These are the activations of a small neural network, seen along a few directions. Each row is one input.
In each table, some parts of the input vary, and every possible input appears once, in random order.
Descriptions start from the smaller parts, as in this example, which fits no table here: values(2) and (point or line(11) or (line(4) and ring(8))).
Shared parts are said once, and a part with two or three values counts as separate values.

Other details of the inputs shift rows strongly along two fixed directions, in all tables alike. That doesn't count.
These rows show it; all are for the same input, with only those details redrawn:
[-1.15 -1.59 -0.07 -0.34  0.41 -1.16  0.24  2.75  2.67 -2.93 -1.15 -2.13
 -0.88 -1.01  2.64 -1.65  0.06]
[ 1.19  0.42  1.31 -1.54  0.33  0.87 -0.62 -4.12 -2.56  1.80  0.11  1.37
  1.85  3.89 -6.12  2.72  0.10]
[-1.17  4.95 -1.34  2.11  1.21 -2.77 -0.08  1.53 -1.79  3.49  1.05 -0.32
 -0.38 -0.50 -2.22 -0.98 -3.76]
[-1.85  6.41 -2.13  3.22  1.49 -3.85  0.06  3.13 -1.68  4.13  1.38 -0.77
 -1.01 -1.75 -1.22 -2.02 -4.95]

Rows:
R1: [-0.71  4.45 -0.95  3.64  0.36 -1.61 -1.78  0.67 -1.42  3.93  0.39  0.50
  1.16 -2.30 -1.73 -1.38 -4.44]
R2: [ 1.17 -0.45  1.48  0.64 -0.72  2.41 -2.26 -4.71 -2.07  2.34 -0.53  2.34
  3.02  1.89 -6.03  2.82 -0.39]
R3: [ 1.19  0.42  1.31 -1.54  0.33  0.87 -0.62 -4.12 -2.56  1.80  0.11  1.37
  1.85  3.89 -6.12  2.72  0.10]
R4: [-0.77  3.97 -1.72  3.12 -1.32 -1.88  0.86  2.46 -3.42  4.29  3.84  2.28
 -0.02 -1.16 -0.29 -0.49 -2.28]
R5: [ 1.16  0.79  0.89 -1.69  0.63  1.35 -0.74 -4.07 -2.21  1.95 -0.18  1.65
  1.42  4.05 -5.98  2.99  0.26]
R6: [ 1.04 -7.06  2.16 -2.63 -0.95  2.64 -0.44 -2.50  2.03 -4.67 -1.64  0.06
  1.02  3.35 -1.76  2.50  3.99]
R7: [ 1.41 -5.47  2.97 -3.63 -0.21  4.84 -2.05 -4.03  2.52 -3.94 -3.16  0.12
  2.19  1.34 -0.41  1.74  3.48]
R8: [-0.53 -1.05 -0.22 -1.15 -0.81  0.55  1.07  3.14  1.17 -1.99  1.22  0.05
 -0.85 -1.71  5.33 -1.57  1.60]
R9: [-0.08 -2.62 -1.20  1.71 -1.12 -0.88  1.69  1.44  1.78 -2.01 -0.04 -1.61
 -2.01 -1.95  3.98 -1.14  1.42]
R10: [-1.09 -1.00 -0.26 -0.79  1.26 -0.18 -0.01  2.61  2.92 -2.83 -1.11 -2.06
 -1.54 -1.08  2.90 -1.61  0.19]
R11: [ 0.37  4.29 -2.24  3.51 -0.11 -2.87  1.31 -0.05 -2.81  4.30  2.15  0.04
 -1.13 -1.23 -0.49 -0.97 -2.59]
R12: [-0.63  5.28 -1.73  1.61 -0.55 -1.56  0.88  2.10 -3.19  4.48  3.10  2.07
 -0.12 -0.96  0.36 -0.67 -2.19]
R13: [ 2.40  0.69  0.18 -1.00 -0.42  1.47  0.85 -5.79 -3.23  2.90  0.47  1.68
  0.63  3.15 -4.14  3.05  1.54]
R14: [ 1.78 -6.17  2.61 -4.35 -2.54  3.21  0.79 -2.38  0.14 -3.78  0.24  1.68
  2.03  2.75  1.18  2.09  5.32]
R15: [-1.12 -1.00 -0.27 -0.52  1.56 -0.06 -0.12  2.89  2.97 -2.87 -1.26 -1.41
 -2.25 -1.26  2.86 -0.95  0.45]
R16: [ 1.31  0.85  1.47 -0.88  0.05  2.73 -2.24 -5.06 -1.84  2.53 -1.28  2.13
  2.92  2.08 -5.38  2.64 -0.31]
R17: [-0.86  4.39 -1.53  2.83  0.94 -2.99 -0.27  1.66 -1.79  3.34  1.50  0.02
 -0.34 -0.33 -2.32 -1.03 -3.88]
R18: [ 2.49 -5.63  1.68 -3.76 -0.68  3.59  1.05 -4.75  1.13 -3.57 -1.40 -0.34
 -0.10  2.41  0.83  2.15  5.33]
R19: [ 0.09 -1.69 -0.78  0.35 -0.65 -1.04  1.83  1.04  1.65 -1.97 -0.50 -2.11
 -1.68 -1.92  4.48 -1.59  1.35]
R20: [-1.00 -1.53  0.51  0.47 -0.17  0.21 -1.27  1.76  3.04 -2.34 -2.25 -1.65
  0.62 -2.98  3.24 -2.00 -0.50]
R21: [ 0.09  5.45 -2.25  2.62  1.31 -1.55  1.15 -0.04 -2.51  4.51  1.60  0.42
 -2.54 -1.66 -0.16 -0.21 -2.08]
R22: [-1.23  0.42 -1.03  0.23 -0.23 -0.41  1.11  5.00  1.33 -1.39  1.40  0.25
 -2.19 -3.14  6.30 -1.95  0.66]
R23: [ 2.06 -0.19  1.15 -1.18 -2.01  1.38  0.27 -3.47 -4.32  2.49  2.89  3.82
  2.58  3.43 -3.79  2.71  1.38]
R24: [-0.97 -0.94  0.31  0.29  0.98  1.32 -1.62  1.90  3.34 -2.28 -2.36 -0.93
 -0.75 -3.24  3.46 -1.30 -0.12]
Question: What is each input in this table made of?
Answer: line(4) and line(6)
Question: Changing only the line(4) part turns R8 into R7. The same change can be made to R12. Which row results?
Answer: R16
Question: Change only the line(6) part in R6. List by row number the other rows that result.
Answer: R3, R5, R10, R15, R17
Question: Change only the line(4) part in R23. List by row number the other rows that result.
Answer: R1, R11, R17
Question: Start at R20 and move only the line(4) part, one step at a time. The first step leads to R3. Which rows follow, in order?
Answer: R19, R14
